These are the activations of a small neural network, seen along a few directions. Each row is one input.
Each table varies a few parts of the input and shows all the possible inputs, shuffled.
A made-up example of a description, with smaller parts first: line(6) and (point or ring(11) or (values(3) and ring(8))).
Shared parts are said once, and a part with two or three values counts as separate values.

Other details of the inputs vary at random and push rows far along two fixed directions, the same in every table; ignore that.

Table:
row 1: [ 2.01  3.08 -2.15  3.01  2.02  0.66 -0.07 -7.93  0.26  2.95  1.17]
row 2: [ 1.75  3.93 -0.90  3.55  1.84 -0.14 -0.51 -7.55 -0.77  2.95  1.55]
row 3: [ 0.72 -1.48 -4.21  1.17 -0.16  0.18  5.03  1.40 -5.88  2.15  8.08]
row 4: [-2.42 -0.02  4.76 -1.51  1.60  2.18 -5.12 -2.75  3.21 -2.62 -5.63]
row 5: [ 0.33 -2.64 -0.33 -0.80 -1.80 -3.57  2.47  5.16  1.96 -4.06 -0.25]
row 6: [-0.09 -1.99 -1.00 -1.96 -1.80 -3.65  1.37  5.34  1.70 -3.91  0.00]
row 7: [-2.20 -2.52  1.79 -3.05 -1.71 -0.84  0.61  6.69  2.51  0.31  0.76]
row 8: [-0.06  1.16  3.79 -0.90  1.74 -0.32 -5.12 -2.85  3.59 -2.41 -7.11]
row 9: [-3.66  1.17  4.08 -0.65  0.10  1.16 -4.16 -3.77  5.87 -3.18 -3.45]
row 10: [ 1.07  1.54  0.23  1.09  2.04  3.79 -0.13 -7.55 -0.97  4.49  1.54]
row 11: [ 1.06 -0.33  3.02 -1.30 -0.97 -3.70  1.69  6.64  2.20 -0.57 -0.04]
row 12: [ 0.92  0.83 -0.55  1.59  3.43  4.28 -1.01 -7.03 -2.82  3.43  0.43]
row 13: [-2.35 -3.27  1.07 -2.61 -0.44 -0.43 -0.21  7.36  0.65 -0.75 -0.32]
row 14: [-1.32  2.32  3.11 -0.07  0.24 -1.36 -4.18 -3.81  6.26 -3.02 -4.89]
row 15: [-2.84 -1.41  4.21  0.27 -0.63  1.23 -3.06 -4.88  4.07 -5.19 -4.64]
row 16: [ 0.91 -1.10  2.28 -0.82  0.37 -3.31  0.85  7.36  0.38 -1.67 -1.14]
row 17: [-2.47 -1.86  1.34 -1.15 -1.15 -0.96  2.31  5.98  3.68 -2.39  2.03]
row 18: [-2.71 -1.03  2.59 -0.56 -1.28 -1.76  1.82  6.28  2.67 -2.40  2.39]
row 19: [ 1.19 -1.33 -5.08 -0.03  0.50  2.13  6.02  2.15 -6.76  2.53  5.41]
row 20: [ 3.82  0.88 -5.01 -1.13  0.95 -1.08  4.24  2.68 -3.38  5.87  6.20]
row 21: [-3.03  0.29  3.82 -1.46 -0.09  2.31 -3.63 -3.66  1.86 -4.57 -6.64]
row 22: [ 4.12 -0.49 -5.12  0.51  2.31 -0.55  4.54  3.13 -5.00  4.65  4.94]
row 23: [ 2.73  2.23 -2.45  2.17  1.78  1.75  0.57 -7.77 -3.75  1.55 -2.01]
row 24: [ 3.42  2.62 -0.68  1.64  2.16  1.23 -0.15 -7.49 -0.52  4.59  0.06]
row 25: [ 1.59  2.05 -3.37  1.58  0.96  1.30 -1.02 -7.50 -4.15  2.65 -2.20]
row 26: [-1.51 -1.64  2.06 -3.62 -0.97 -0.47  1.11  6.62  2.66 -0.61  1.16]
row 27: [ 0.90  2.84 -3.03  2.40  1.21  0.19 -1.66 -7.66 -0.11  4.03  0.96]
row 28: [-2.03 -1.91  2.29 -1.37 -1.42 -0.65  2.37  6.43 -1.39 -3.77 -0.63]
row 29: [ 0.85  2.37  1.50  1.64  1.92  2.96 -0.65 -7.21 -2.01  4.51  1.98]
row 30: [ 1.32  0.98 -3.64  2.19  0.45  0.13 -1.58 -8.58 -2.17  2.21  0.07]
row 31: [ 0.11 -1.77  0.94 -0.19 -1.94 -4.34  1.98  5.39  0.90 -4.04  0.16]
row 32: [ 1.41  3.34  2.99  4.02 -4.12  1.89 -7.87 -0.91  4.33 -3.43 -6.13]
row 33: [ 0.18 -1.37  0.77 -2.48 -1.59 -3.35  0.65  6.63  2.83  0.52 -0.63]
row 34: [-3.14 -4.05 -0.23 -2.02 -2.62 -1.48  0.78  5.35  1.14 -3.07  1.04]
row 35: [ 2.75  1.20 -5.66  3.71 -3.54  4.17  0.52  4.99 -4.94  3.86  7.67]
row 36: [ 0.37 -0.72  1.29 -0.78 -1.37 -3.18  2.45  6.41 -1.06 -3.62 -2.09]
row 37: [ 2.16  1.73 -2.36  1.54  2.70  1.22 -2.56 -6.63 -2.76  4.65 -1.26]
row 38: [ 0.03 -1.52 -5.98 -0.63 -0.28  1.67  4.38  2.41 -7.15  3.61  5.21]
row 39: [ 1.53 -0.75 -2.91  0.55  2.10  1.23  3.94  3.27 -6.45  4.50  6.83]
row 40: [-4.35  0.27  3.87 -0.12 -0.67  0.80 -4.70 -3.72  5.73 -2.27 -3.88]
row 41: [-2.45 -3.15  0.02 -2.56 -1.87 -1.10  1.28  5.30  1.33 -4.02  1.43]
row 42: [-0.64  1.49  2.84 -0.86 -0.01 -0.22 -3.59 -3.73  2.24 -4.44 -8.12]
Description of these inputs: values(2) and (point or (line(4) and ring(5))).
Changing only the values(2) part turns row 2 into row 18. The same change can be made to row 8. Which row results?
Answer: row 4
Changing only the values(2) part turns row 32 into row 35. The same change can be made to row 11. Which row results?
Answer: row 29
Change only the line(4) part in row 21. List by row number the other rows that result.
Answer: row 19, row 28, row 38
Start at row 11 and move only the line(4) part, one step at a time. The first step leads to row 24. Which rows follow, in order?
Answer: row 20, row 33
Change only the values(2) part in row 22. List by row number the other rows that result.
Answer: row 12
